Each row below holds a small network's activations on one input, seen along a few directions.
Each table varies a few parts of the input and shows all the possible inputs, shuffled.
A made-up example of a description, with smaller parts first: line(6) and (point or ring(11) or (values(3) and ring(8))).
Shared parts are said once, and a part with two or three values counts as separate values.
(in the rows, 128 means zero)

Other details of the inputs vary at random and push rows far along two fixed directions, the same in every table; ignore that.

Table:
r1: [110 119 158 135 130 132 126  97 136 130 115 154 142 119 133 121]
r2: [148 171 136 111 100 138 153 147 136  98 103  76 118 154 118 157]
r3: [136 157  89 120 135 133 136 142 127 121 126  92 105 156 142 132]
r4: [154 152  98 115  94 117 129 150 124 100 137  93 111 129 117 123]
r5: [118  99 121 136 118 109 101  97 125 128 153 176 120  96 125  93]
r6: [126 165  40 110 118 107  94 140 107 123 147 114 120 125 137 111]
r7: [131 149  15 115 128 117 107 133 107 123 151 127 104 125 145 110]
r8: [107 106  95 141 136 127 124  91 138 147 145 184 119 112 144 109]
r9: [148 143  97 125 132 125 135 159 124 119 135  82 104 147 135 124]
r10: [150 153 153 116 116 133 137 168 122  97 112  58 121 156 117 144]
r11: [117 122 160 133 129 136 131 109 133 142 112 153 150 121 125 141]
r12: [116 101 133 141 124 114 107 104 125 133 143 167 136  98 130  92]
r13: [136 155  69 115 139 132 131 147 111 123 122  95 111 143 139 132]
r14: [135 106 229 136 134 146 156 133 149 133 107 121 143 142 107 162]
r15: [141 170 158 109 120 143 145 156 129  96  94  56 122 167 124 162]
r16: [111 103 115 141 135 111 103 111 127 148 159 173 139  99 134  91]
r17: [126  90 111 146 140 125 128 111 125 144 143 175 134  98 132 113]
r18: [133  98 193 148 140 148 168 133 151 136 110 126 138 138 120 151]
r19: [109 117 140 130 123 124 117  90 134 127 128 170 125 114 130 117]
r20: [134 166  98 105 122 130 117 149 124 115 129  85 112 153 130 140]
r21: [137 172 152 112 134 142 147 167 134 115 101  54 135 171 126 162]
r22: [139 148  78 112 121 112 102 157 115 122 152  92 114 133 129 111]
r23: [141 136  39 119 134 112 111 150 100 126 154 108 104 119 138 104]
r24: [122 120 184 129 125 141 143 112 138 134 106 147 143 133 115 161]
r25: [118 105 176 146 133 125 130 116 133 130 124 146 151 114 125 111]
r26: [143 139  54 117 135 114 116 152 107 123 153 102 100 129 142 103]
r27: [129 109 207 143 135 137 150 136 136 138 107 131 165 126 113 148]
r28: [105 113  95 131 122 117  98  89 121 145 149 195 131  96 134 109]
r29: [116 123 182 132 138 145 140 114 145 141 108 137 147 136 127 146]
r30: [115 110 148 137 152 143 148 104 135 146 117 162 133 125 143 126]
r31: [128 106 196 137 134 140 140 129 141 136 122 133 143 130 117 142]
r32: [134 172 140 114 125 135 140 157 126 101  99  59 131 162 130 146]
r33: [137  99 192 150 140 148 169 135 148 138 106 134 143 132 117 155]
r34: [120  97 126 136 122 116 107 108 121 142 149 179 137  95 122 111]
r35: [137 105 211 136 125 138 150 130 137 132 109 133 147 130 104 161]
r36: [111 108  91 143 135 128 124  95 134 146 140 189 124 108 140 113]
r37: [116  99  99 137 122 106  94 104 117 148 158 186 138  85 127  94]
r38: [133 164  85 104 117 122 112 143 123 116 138  96 104 149 129 135]
Description of these inputs: values(2) and (point or ring(6) or (values(3) and line(4))).
Q: The inputs of r15 and r10 match in every part but the values(2) part. If r1 is changed in the same way as r15 into r10, which row does it become?
A: r12
Q: Start at r7 and move only the ring(6) part, one step at a time. The first step leads to r36. Which rows follow, in order?
A: r8, r3, r30, r13

Table:
r39: [129 102 173 143 124 131 139 122 140 136 124 148 143 116 116 131]
r40: [120 133  63 116 114 105  85 118 113 126 161 147 115 107 132  99]
r41: [142 125 160 132 142 151 166 141 139 123 105 102 121 151 127 155]
r42: [130 138  48 121 136 114 106 142 110 132 153 119 108 126 142 104]
r43: [139 156  74 114 135 119 115 161 108 116 136  78 116 141 137 115]
r44: [112 150  55 113 123 116  98 105 121 136 150 153 111 123 143 111]
r45: [111  86 122 151 146 128 132  93 138 156 143 197 134  99 139 107]
r46: [128 177  74 100 119 123 112 135 120 110 129  89 102 153 138 128]
r47: [ 95 106 130 142 130 131 119  69 135 148 125 212 145 100 136 123]
r48: [133 103 172 141 126 129 145 122 134 135 123 149 144 112 117 130]
r49: [132 126  58 129 130 122 122 124 123 127 152 139 101 121 143 104]
r50: [138 129 194 137 145 152 171 153 142 126  94  84 142 158 126 159]
r51: [119 102 149 147 147 134 143 117 138 149 125 156 142 119 133 124]
r52: [124 119 133 130 123 122 112 122 128 135 136 145 137 117 123 125]
r53: [137 129 182 131 125 133 144 148 138 120 112 102 139 144 112 150]
r54: [125 100 157 146 149 143 153 118 139 149 120 153 138 126 130 143]
r55: [128 101 157 138 126 127 127 120 131 136 132 152 135 113 119 125]
r56: [107 128 170 132 132 142 141  92 147 135 111 155 138 134 135 136]
r57: [144 155  80 112 114 111 106 163 113 112 145  85 110 141 121 128]
r58: [111 152  56 114 120 114 100 105 124 132 149 152 111 122 144 105]
r59: [116 115 170 135 122 129 128 102 136 131 127 159 140 113 126 119]
r60: [135 125  71 125 114 108 100 134 115 129 158 137 114 110 125 106]
r61: [110 109 116 133 121 115 103  93 124 145 152 190 134  94 130 105]
r62: [120  97 151 146 148 138 145 109 137 142 124 159 131 120 134 126]
r63: [105  88 149 142 130 120 104  87 132 150 145 200 144  92 128 104]
r64: [126 151 177 121 128 154 156 129 137 116  81 103 140 158 123 174]
r65: [141 152  81 117 135 123 125 161 115 117 131  76 109 147 136 124]
r66: [ 94 109 128 140 128 128 116  68 133 137 124 202 137 102 138 113]
r67: [119 107 169 144 148 136 141 119 134 141 120 144 150 121 134 121]
r68: [147 144  74 116 133 133 135 154 119 120 133  95 100 146 135 135]
r69: [126 148 202 119 136 158 162 128 146 126  84 100 139 166 123 176]
r70: [125 142  81 113 115 111  96 124 112 124 151 136 115 115 131 106]
r71: [133 126  40 126 132 120 116 126 117 137 158 146 101 117 141 110]
r72: [109 129 162 135 125 142 141  95 141 125 102 155 142 129 132 140]
r73: [105  93 141 142 126 121 109  86 134 149 145 200 146  91 125 113]
r74: [112 107  32 138 134 105  96  97 118 144 176 187 106  92 152  72]
r75: [127 161 137 119 120 143 145 132 134 113  95 102 133 152 127 159]
r76: [105 100 146 140 123 120 114  84 134 146 144 201 143  91 129 104]
r77: [148 149  64 118 129 129 136 155 123 119 136  94 101 144 135 131]
r78: [141 147 166 118 121 134 133 155 130 110 108  76 131 151 117 148]
r79: [137 113 157 133 124 125 136 128 125 124 125 130 132 118 119 126]
r80: [121 104 181 140 129 127 129 117 136 128 124 145 138 122 118 127]
r81: [135 134 182 128 123 137 141 145 139 123 108 102 144 142 115 150]
r82: [118 113 176 134 125 132 129 111 137 127 120 145 142 120 120 132]
r83: [121  98 147 143 149 139 145 113 135 147 125 159 133 121 134 132]
r84: [143 153 116 117 114 117 120 160 123 104 132  77 115 147 122 128]
r85: [134 134 186 128 122 136 139 141 139 118 108  99 141 143 119 145]
r86: [137 132 182 133 146 147 160 155 135 131  99  91 151 149 124 153]
r87: [138 133 177 128 148 147 154 157 128 129 100  86 145 152 125 155]
r88: [143 138 183 123 126 137 144 161 132 113 106  79 133 156 111 160]
r89: [146 121 192 129 128 140 157 148 130 123 105 103 140 138 111 156]
r90: [134 114 134 134 119 119 128 123 125 125 137 141 130 111 124 112]
r91: [143 170  94 102 110 118 112 156 112 102 131  73 108 145 126 127]
r92: [145 154  78 118 135 126 130 167 115 124 131  77 114 149 134 136]
r93: [156 152  89 112 113 117 125 167 109 113 135  79 114 137 119 134]
r94: [138 160  83 109 109 115 109 153 119 110 138  89 117 136 124 126]
r95: [132 110 160 136 123 127 131 126 132 126 126 132 131 121 118 126]
r96: [138 163  82 108 107 114 107 152 118 103 140  82 112 138 127 121]
r97: [130 112 135 136 117 120 123 123 131 126 139 140 128 114 124 113]
r98: [144 157  83 114 136 125 124 169 110 123 131  75 123 146 133 132]
Q: Describe the family of inputs behind these rows.
A: ring(5) and (values(2) or line(4) or line(6))
Q: The inputs of r86 and r87 match in every part but the ring(5) part. If r94 is changed in the same way as r86 into r87, which row does it become?
A: r40
Q: The inputs of r44 and r58 match in every part but the ring(5) part. If r52 is changed in the same way as r44 into r58, which row does it become?
A: r81
Q: Which other rows does r77 become when the ring(5) part takes its other values? List them by row number.
A: r41, r49, r68, r71
Q: Start at r59 and move only the line(6) part, one step at a time. The first step leads to r96. Which rows follow, in order?
A: r85, r84, r97, r90
Q: Which other rows does r47 become when the values(2) part takes its other values? List them by row number.
A: r44
Q: Start at r98 and move only the line(4) part, one step at a time. The first step leads to r92. Which rows follow, in order?
A: r54, r71

Table:
r99: [132 183 162 113 139 160 163 152 134 107  72  48 128 188 138 174]
r100: [138  89 204 153 140 154 185 120 152 148  99 155 139 132 114 169]
r101: [134 168  89 110 117 117 105 165 119 121 132  77 135 143 126 129]
r102: [115 105 104 126 109 110  90  88 116 139 156 193 132  81 126  93]
r103: [130  84 217 149 128 139 146 119 150 128 119 143 135 124 111 140]
r104: [118  86 109 148 139 111 108 111 111 144 152 183 141  88 129  96]
r105: [108 116 208 138 147 159 166  93 154 139  87 152 155 138 128 164]
r106: [127 171  66  99 128 108  88 154 105 125 150  89 114 143 135 115]
r107: [137 171  65 106 115 132 123 143 122 112 132 100 106 147 135 143]
r108: [120  97 204 148 160 160 181 109 154 142  93 145 146 137 130 154]
r109: [173 146 195 115 120 150 172 188 126 103  92  32 130 163 106 175]
r110: [138 160  81 103  96 108  88 147 119  98 146  89  98 138 119 121]
r111: [107 117 135 134 103 104 101  86 132 122 148 182 133  94 125  88]
r112: [138 164  82 108 115 112 103 162 100 108 128  85 127 135 122 133]
r113: [142 151  92 112 143 118 115 171 110 128 146  72 113 150 134 120]
r114: [111 107  80 135 116 115 111  81 128 152 151 211 121  95 131 116]
r115: [144 149  62 121 128 111 108 174 115 125 151  79 123 133 134 109]
r116: [120  98 123 145 115 103 112  99 130 126 160 178 124  90 131  77]
r117: [115  95  77 144 138 126 121  93 132 149 159 203 115  95 144 100]
r118: [113 103 207 154 165 163 176 105 151 143  86 144 145 145 143 144]
Q: The inputs of r99 and r118 match in every part but one. If r101 is changed in the same way as r99 into r118, which row does it become?
A: r115
Q: Describe the family of inputs behind these rows.
A: values(2) and (line(4) or line(6))
Q: Which other rows does r117 become when the values(2) part takes its other values? List them by row number.
A: r107

Table:
r119: [117  96 169 138 113 123 121  99 132 135 133 177 146 103 114 122]
r120: [120 106 196 147 147 158 172 103 154 142  96 156 140 135 129 158]
r121: [127  95 231 143 125 139 150 117 145 128 110 141 153 124 111 138]
r122: [113 111 205 148 156 157 166 104 152 143  91 149 150 137 135 153]
r123: [137 168  40  98  95  96  79 152 101 107 159  95 109 126 125 105]
r124: [169 170 178 107 104 140 157 194 130  88  95  17 122 178 102 176]
r125: [109 106 143 143 142 142 142  87 141 148 118 186 136 115 136 137]
r126: [150 192 155 106 140 157 165 181 134 105  77  21 123 193 127 189]
r127: [133 166  44  99 100  95  75 152 101 106 162  92 108 128 128  97]
r128: [130 180  12 102 124 116 100 142 109 119 143 101  98 138 146 120]
r129: [ 96  86  92 140 116  95  76  75 119 144 177 218 134  72 136  60]
r130: [ 95  91  66 146 143 116 104  64 128 156 164 228 116  84 155  75]
r131: [141  73 227 153 140 138 157 144 138 143 120 134 160 118 106 140]
r132: [155 151  33 120 146 120 128 177 108 127 147  76  97 141 142 121]
Q: Describe the family of inputs behind these rows.
A: values(2) and (point or ring(6))
Q: List by row number the other rows that have the values(2) part in common with r124.
A: r119, r121, r123, r127, r129, r131
